Each row below holds a small network's activations on one input, seen along a few directions.
Each table varies a few parts of the input and shows all the possible inputs, shuffled.
A made-up example of a description, with smaller parts first: one of 5 places around a ring, together with either a single point or (one of 2 separate values, together with one of 4 places along a line) or one of 9 places around a ring.
Shared parts are said once, and a part with two or three values counts as separate values.
(in the rows, 128 means zero)

Other details of the inputs vary at random and push rows far along three fixed directions, the same in every table; ignore that.

Rows:
R1: [129 124 125 128 123 131 126 126 132 126 125]
R2: [136 135 146 135 158 113 147 108 114 104 134]
R3: [127 125 125 129 122 129 125 129 131 124 127]
R4: [ 88 136 167  81 111 157 110 122  79 181 200]
R5: [134 136 154 131 156 115 146 109 113 114 138]
R6: [126 126 121 126 124 128 126 126 131 126 127]
R7: [125 125 123 128 123 128 125 126 130 125 128]
R8: [127 129 129 137 126 131 124 133 133 132 126]
R9: [127 128 127 136 126 130 126 133 134 132 126]
R10: [128 124 123 130 124 128 125 131 129 124 130]
R11: [131 125 121 133 125 129 126 128 126 133 123]
R12: [124 130 127 135 125 131 130 133 136 132 127]
R13: [128 124 126 128 125 131 126 128 131 130 124]
R14: [129 124 127 131 125 132 125 128 130 129 124]
R15: [124 131 130 136 125 132 128 134 136 132 126]
R16: [131 126 126 132 125 129 125 128 128 132 124]
R17: [128 125 128 131 125 132 124 128 130 129 123]
R18: [127 127 127 129 122 129 124 129 131 125 126]
R19: [128 128 124 132 127 130 128 132 133 133 127]
R20: [128 125 125 128 123 128 125 132 130 125 128]
R21: [125 131 123 132 126 132 132 134 136 132 127]
R22: [129 123 124 131 125 132 127 126 129 128 126]
R23: [131 127 126 133 124 129 124 129 129 131 122]
R24: [126 126 119 126 123 130 125 126 130 126 128]
R25: [130 124 121 129 125 132 127 127 130 128 124]
R26: [127 127 123 125 124 129 126 129 130 125 129]
R27: [129 125 122 127 123 128 126 131 129 125 130]
R28: [130 126 123 133 126 128 125 129 126 134 123]
R29: [132 137 154 129 154 116 143 112 113 116 136]
R30: [127 125 124 126 122 131 125 127 130 124 126]
R31: [136 136 144 135 158 114 148 107 113 104 135]
R32: [124 130 129 137 124 133 129 133 136 132 128]
R33: [138 155 146  37 155  84 137 170 156 155  83]
R34: [128 126 120 126 123 129 127 131 128 125 130]
R35: [131 125 124 132 124 130 125 128 128 131 124]
R36: [126 126 125 129 122 128 124 127 131 125 125]
R37: [126 126 127 127 122 131 124 127 129 124 124]
R38: [131 125 123 130 124 130 126 128 128 132 125]
R39: [132 135 150 136 154 114 142 115 111 111 141]
R40: [131 126 122 129 125 130 127 128 127 132 126]
R41: [130 125 124 127 123 132 127 126 131 127 127]
R42: [130 125 123 126 124 132 127 127 131 127 126]
R43: [128 128 122 134 127 131 128 132 132 132 128]
R44: [129 125 119 127 125 128 127 133 130 124 129]
R45: [128 125 125 129 124 128 125 132 129 125 129]
R46: [127 125 124 128 123 129 125 128 131 124 128]
R47: [130 126 120 131 126 130 127 128 125 134 124]
R48: [125 130 125 135 125 133 132 132 135 131 128]
R49: [127 127 126 135 126 130 126 132 133 133 128]
R50: [130 127 124 133 125 129 124 129 126 134 122]
R51: [134 137 147 138 154 115 140 115 110 121 131]
R52: [128 126 120 126 124 130 126 128 130 124 129]
R53: [128 126 126 131 122 129 124 131 130 124 128]
R54: [128 125 121 128 125 128 126 132 129 125 130]
R55: [125 125 124 128 123 129 124 126 130 126 127]
Description of these inputs: one of 5 places along a line, together with either one of 2 separate values or one of 9 places along a line.
Changing only the place on the line of 5 turns R30 into R2. The same change can be made to R1. Which row results?
> R41
Changing only the place on the line of 5 turns R28 into R51. The same change can be made to R7. Which row results?
> R36
Change only the place on the line of 5 in R22. List by row number the other rows that result.
> R13, R14, R17, R25

Rows:
R56: [129 107 128 169 123 141 120  92  90  85 163]
R57: [131 105 106 146 122 144 134  77 103  79 153]
R58: [112 124 155 137 124 129 109 119  97 133 163]
R59: [105 157 187  69 138 129 129 150 133 176 141]
R60: [163 171 151  80 201  60 180 170 202 114  40]
R61: [103 155 153  78 141 126 137 155 127 178 155]
R62: [130  98 115 168 116 151 128  64  92  72 159]
R63: [105 158 181  66 136 131 132 155 133 181 145]
R64: [172 161 130 131 203  54 181 144 177  80  47]
R65: [125  97 128 162 117 150 120  60  90  77 156]
R66: [131 113 117 156 127 136 128 104  99  91 161]
R67: [112 132 156 121 128 125 114 129 101 140 163]
R68: [105 156 163  73 135 125 129 155 122 179 146]
R69: [111 142 167 116 134 126 120 119 102 147 149]
R70: [108 150 174  97 138 126 126 138 111 161 148]
R71: [136 123 125 192 129 152 127 108  98 164 133]
R72: [134 110 107 157 133 138 141  83  96  82 165]
R73: [128 115 137 160 126 131 123 106  94 105 160]
R74: [123  83  30  92  19 176  66 168 179 151  85]
R75: [172  88   9 174  75 120 108 179 226  78  19]
R76: [201 128 107 211 182  82 154 117 163  95  12]
R77: [104 159 170  65 139 126 135 158 137 182 144]
R78: [129  99 131 175 121 146 123  65  84  77 162]
R79: [167 170 160  79 201  52 177 166 194 110  31]
R80: [103 156 158  75 138 127 133 156 125 179 151]
R81: [119  83  22  83  22 180  73 162 184 147  87]
R82: [108 144 176 112 136 128 122 127 105 154 151]
R83: [135 119 118 202 127 155 129 106  99 160 136]
R84: [139 123 129 186 131 147 121 109 101 166 126]
R85: [125  98  39 145  39 183  77 186 180 215  67]
R86: [106 155 170  80 136 125 127 149 114 174 149]
R87: [105 156 146  81 140 123 136 147 123 172 157]
R88: [163 174 158  66 197  58 174 174 201 122  34]
R89: [107 156 184  75 142 124 132 147 130 171 140]
R90: [131 102 111 155 118 148 130  70  97  76 156]
R91: [185  99  68 194 139  99 148  98 165  21  51]
R92: [126 102 131 171 119 144 113  90  90  88 160]
R93: [110 150 167  93 137 121 124 134 111 158 144]
R94: [131 101 126 179 123 146 127  67  84  74 165]
R95: [111  95  30 119  31 167  73 197 197 168  99]
R96: [129 118 132 154 127 130 126 112  95 109 162]
R97: [102 158 163  69 139 129 137 158 138 182 149]
R98: [105 150 188  85 134 133 125 139 126 168 145]
R99: [190 123 108 204 192  66 178 105 149  19  69]
R100: [125 111 140 161 121 134 115 103  92 108 159]
R101: [111 102  48 127  23 175  67 188 192 170  80]
R102: [135 107 111 164 129 139 138  79  94  78 164]
R103: [108 141 143  92 132 121 123 148 113 159 167]
R104: [127 117 116 139 128 135 129 115 104 103 161]
R105: [107 149 185  88 138 127 128 137 124 165 143]
R106: [125 124 120 136 135 127 136 122 104 120 169]
R107: [165 169 142  86 203  59 183 169 208 110  37]
R108: [108 156 156  81 138 120 129 146 118 170 147]
R109: [175 139 130 158 190  59 163 130 156  60  66]
R110: [131 108 121 166 123 140 124  98  91  87 164]
R111: [103 157 158  73 141 130 141 156 140 180 152]
R112: [129  95 120 181 118 152 127  54  88  64 163]
R113: [119  87  22 109  28 174  72 184 184 150  99]
R114: [131 115 108 218 130 160 138 101  98 150 147]
R115: [112 139 148 101 132 120 122 141 109 151 164]
Changing only one part turns R56 into R66. The same change can be made to R94. Which row results?
> R74
What is each input in this table made of?
> one of 6 places along a line, together with either a single point or one of 9 places along a line
Which other rows agree with R63 in the place on the line of 6? List them by row number.
> R62, R71, R79, R86, R91, R96, R101, R109, R110

Rows:
R116: [114 120 111  92  93 144 107 142 144 136 128]
R117: [150 126 117 129 135 108 129 133 148 115  77]
R118: [131 124 124 113 121 121 123 136 139 113 119]
R119: [106 131 112 136  84 163 107 172 168 188 116]
R120: [154 123 111 140 143 105 146 123 160  73  87]
R121: [112 151 167  77 146 120 128 135  92 171 162]
R122: [142 125 116 132 138 108 134 134 145 101 103]
R123: [120  99 107 226 107 161 122  83  89  89 187]
R124: [126 120 102 113 107 134 119 143 150 126 115]
R125: [141 145 172 121 180  97 150 104  96 118 136]
R126: [139 115  95 131 104 132 112 152 153 137  90]
R127: [ 97 131 134  94 101 161 109 133 100 180 178]
R128: [113 135 163 102 143 123 130 113  98 122 166]
R129: [141 147 139 176 155 110 148 145 160 128  91]
R130: [126 153 169  86 176 100 155 119  99 136 157]
R131: [151 136 136 136 168 103 156 116 128 106 108]
R132: [120 103 117 202 105 168 122  79  95 105 169]
R133: [121 121 112 100  99 145 106 142 139 160 118]
Changing only one part turns R125 into R133. The same change can be made to R126. Which row results?
> R131
What is each input in this table made of?
> one of 2 separate values, together with either a single point or one of 8 places along a line
